These are the activations of a small neural network, seen along a few directions. Each row is one input.
Each table varies a few parts of the input and shows all the possible inputs, shuffled.
Descriptions start from the smaller parts, as in this example, which fits no table here: one of 8 places around a ring, together with either a single point or one of 11 places along a line or (one of 3 separate values, together with one of 6 places along a line).
Shared parts are said once, and a part with two or three values counts as separate values.
In the rows, 128 means zero.

Other details of the inputs vary at random and push rows far along two fixed directions, the same in every table; ignore that.

Rows:
r1: [120 120 136 104 136 143 130 127 152  75 133]
r2: [125 135 126 137 106 113 144 142  96 171 136]
r3: [127 150 112 139 122 125 144 140 124 151 139]
r4: [120 148 114 147 138 135 129 100 155 135 132]
r5: [134 122 138 144 126 106 130 126 110 167 133]
r6: [125 162 111 149 140 140 123 103 163 129 128]
r7: [125 133 128 140  91 119 148 129  99 164 129]
r8: [126 142 116 135 109 134 148 125 124 143 132]
r9: [126  69 140 112 123 105 107 142 107 122 120]
r10: [130 194 104 141 182 142 138 103 182 126 133]
r11: [123 139 135 144 120 152 131 128 127 152 125]
r12: [125  88 142  99 131 138 111 158 123 114 115]
r13: [140  90 151 103 105 114 105 129 103 116 107]
r14: [126 132 133 153 123 115 113 131  92 156 126]
r15: [128 116 124  99 147 136 127 146 149  79 136]
r16: [131  80 152 114  97 122 129 145  93 108 127]
r17: [139 138 143 143 116 108 115 128  94 169 130]
r18: [134  72 153 111 106 105 121 129 109 124 110]
r19: [124 166 111 148 145 146 124 101 146 125 124]
r20: [130  96 110  67 149 152 128 137 178  32 113]
r21: [132 175 120 150 147 138 142  95 152 141 127]
r22: [126 158 112 145 151 130 119 119 153 136 133]
r23: [133 114 112  96 148 139 131 145 148  82 131]
r24: [122 133 151 151 112 116 134 142  92 155 153]
Each input here is: one of 2 separate values, together with either a single point or one of 5 places along a line or one of 6 places around a ring.
Changing only the choice among 2 separate values turns r11 into r12. The same change can be made to r16. Which row results?
> r15
Change only the choice among 2 separate values in r3. List by row number the other rows that result.
> r8

Rows:
r25: [127 131 123 110 145 121 127  84 188  72 113]
r26: [125 141  98  88 177 122 111 137 154  90 120]
r27: [128 209 114 127 171 184 159 128 180 113 144]
r28: [154 127 138 115 105 110 128 106 118 120  99]
r29: [124 204 103 122 202 152 127 120 188 142 142]
r30: [117 150  51  99 127 165 171  95 223 127  88]
r31: [111  69 150 111 101 134 114 167 108  86 132]
r32: [115 201  88 142 164 168 159 108 175  97 157]
r33: [117 190 102 134 137 157 154 121 136 119 152]
r34: [140 108 121  68 155  94 115 143 143  88 121]
r35: [127 171 118 170 180 135 134 114 157 179 157]
r36: [119 189 127 129 149 170 152 129 151 136 156]
r37: [124 146 164 178  91 134 155 140  71 203 162]
r38: [148 129 148 132  79 107 158 150  69 144 137]
r39: [119  94 128  98 125 155 118 158 133  72 133]
r40: [116 128 133 174 124 105 106 149  98 183 142]
r41: [130  67 170 100 115 129 104 123 119 112  98]
r42: [138 109 128  97 126 152  93 128 145  82  85]
r43: [124 109 159 148  77  93 157 140  80 142 154]
r44: [128  97 124  91 158  87 118 137 159  80 124]
r45: [128  73 118 101 160 105 108 143 133  87 122]
r46: [129 115 146 144  83 129  98 121  81 166 111]
r47: [118 135 132 180 118  86 125 135  78 194 144]
r48: [131  91 157  83 124 137 102 122 133 103  95]
r49: [123  53 148 112  98 138 115 165 100  90 137]
r50: [142  78 124  96 153  88 120 134 145  90 130]
r51: [132 178 117 173 122 132 175 104 137 147 178]
r52: [121 161 140 173  77 141 136 150  64 195 160]
r53: [121  66  78  66 114 109 151 168 155 133  89]
r54: [113 137 162 164 108 137 152 141 105 165 157]
r55: [127  83 135 105 120 141  89 121 138  89  99]
r56: [118 148 144 198  91 111 131  89  84 195 128]
r57: [128  80 149  88 159 114 102 158 132 111 118]
r58: [139  98 124  94 145 121  90 173 119 103 102]
r59: [142  85 142  99 105 120 107 127  98  95  78]
r60: [141 104 148 123  98 100 124  99 113 125 113]
r61: [118 151  96 125 164 165 152 114 181  66 154]
r62: [150 199 107 155 149 102 145 122 127 174 139]
r63: [130 114 148 193  81 128 111 105  81 196 133]
r64: [124 186 107 172 135 143 133  72 143 152 129]
r65: [127  73 130  96 138  94 102 155 103 103 115]
r66: [140 187 139 163 132 154 134  97 133 178 114]
r67: [136  73 153  90  91 102 140 151  98  84 134]
r68: [124 145 106 148 151 149 129  74 166 107 122]
r69: [140 103 117  88 153 108 108 159 118  92  99]
r70: [116 166 112 125 182 187 156 114 204  87 162]
r71: [136 155 137 136  88 114 160 132  88 154 159]
r72: [111  88 133 100 125 130 135 146 127  63 130]
r73: [125 207 100 159 139 150 132  74 148 152 125]
r74: [112 139  57  88 114 166 193 142 199 111 119]
r75: [135 120 146 145  80 139 128 170  65 151 132]
r76: [127  61 139 103 126 104  84 171  99 116 117]
r77: [143  86 153 133  97  61 122 148  63 172 134]
r78: [138 173 105 101 151 139 131  78 190  86 116]
r79: [115 181 126 168 175 129 131 121 160 177 152]
r80: [129  54 135 113 137 110  89 163 113 112 124]
r81: [119 146 167 192 101 126 130  96 102 207 131]
r82: [129 192 105 142 136 158 159 130 130 118 139]
r83: [143  72 142 104 116 107 121  98 139  86 109]
r84: [114 165 128 189 115 143 115  93 134 171 132]
r85: [144 104 163 129 122 100 114 170  69 182 114]
r86: [122 154  91  90 189 146  95 144 183  87 125]
r87: [133 114 169 186  95 125 128  99  85 206 132]
Changing only one part turns r39 into r76. The same change can be made to r43. Which row results?
> r44
Changing only one part turns r74 into r53. The same change can be made to r27. Which row results?
> r85
What do these inputs look like to the network?
> one of 3 separate values, together with either a single point or (one of 4 places along a line, together with one of 5 places along a line)
Change only the choice among 3 separate values in r84. List by row number the other rows that result.
> r31, r40

Rows:
r88: [124  86 121  64 155 133 119 137 176  26 118]
r89: [124 140 105  94 178 152 127 140 183  70 131]
r90: [130 233 101 203 187 134 110  70 166 207 139]
r91: [141  51 171 125  97  93  74 116  78 150  83]
r92: [142  76 170 156  94  66  88 110  61 190 102]
r93: [122 235 127 232 103 149 165  91 101 236 171]
r94: [126 233 100 213 118 134 175  96 127 228 172]
r95: [117 144  95  88 165 169 141 119 205  61 118]
r96: [129  75 154 117  86 124 126 148  84 127 118]
r97: [135  77 153 115  93 101 132 148  83 125 125]
r98: [126  80 150 113 115 114 114 164  92 116 128]
r99: [130  92 166 172  55  85 134 168  15 235 143]
r100: [122 247  67 161 183 165 159 111 196 151 156]
r101: [135  67 164 107  93 100 122 147  80 110 125]
r102: [127  81 128  81 105 135 128 149 125  88 104]
r103: [124  93 134  98 122 146 121 135 137  76 119]
r104: [123 131 118  86 176 149 119 140 177  59 130]
r105: [127 164  78  81 180 154 147 115 218  51 123]
Changing only one part turns r98 into r103. The same change can be made to r90. Which row results?
> r91
What do these inputs look like to the network?
> one of 3 separate values, together with either a single point or one of 5 places along a line
Start at r104 and move only the place on the line of 5, one step at a time. The first step leads to r98. Which rows follow, in order?
> r89, r99, r100
Change only the choice among 3 separate values in r104. List by row number the other rows that result.
> r93, r101
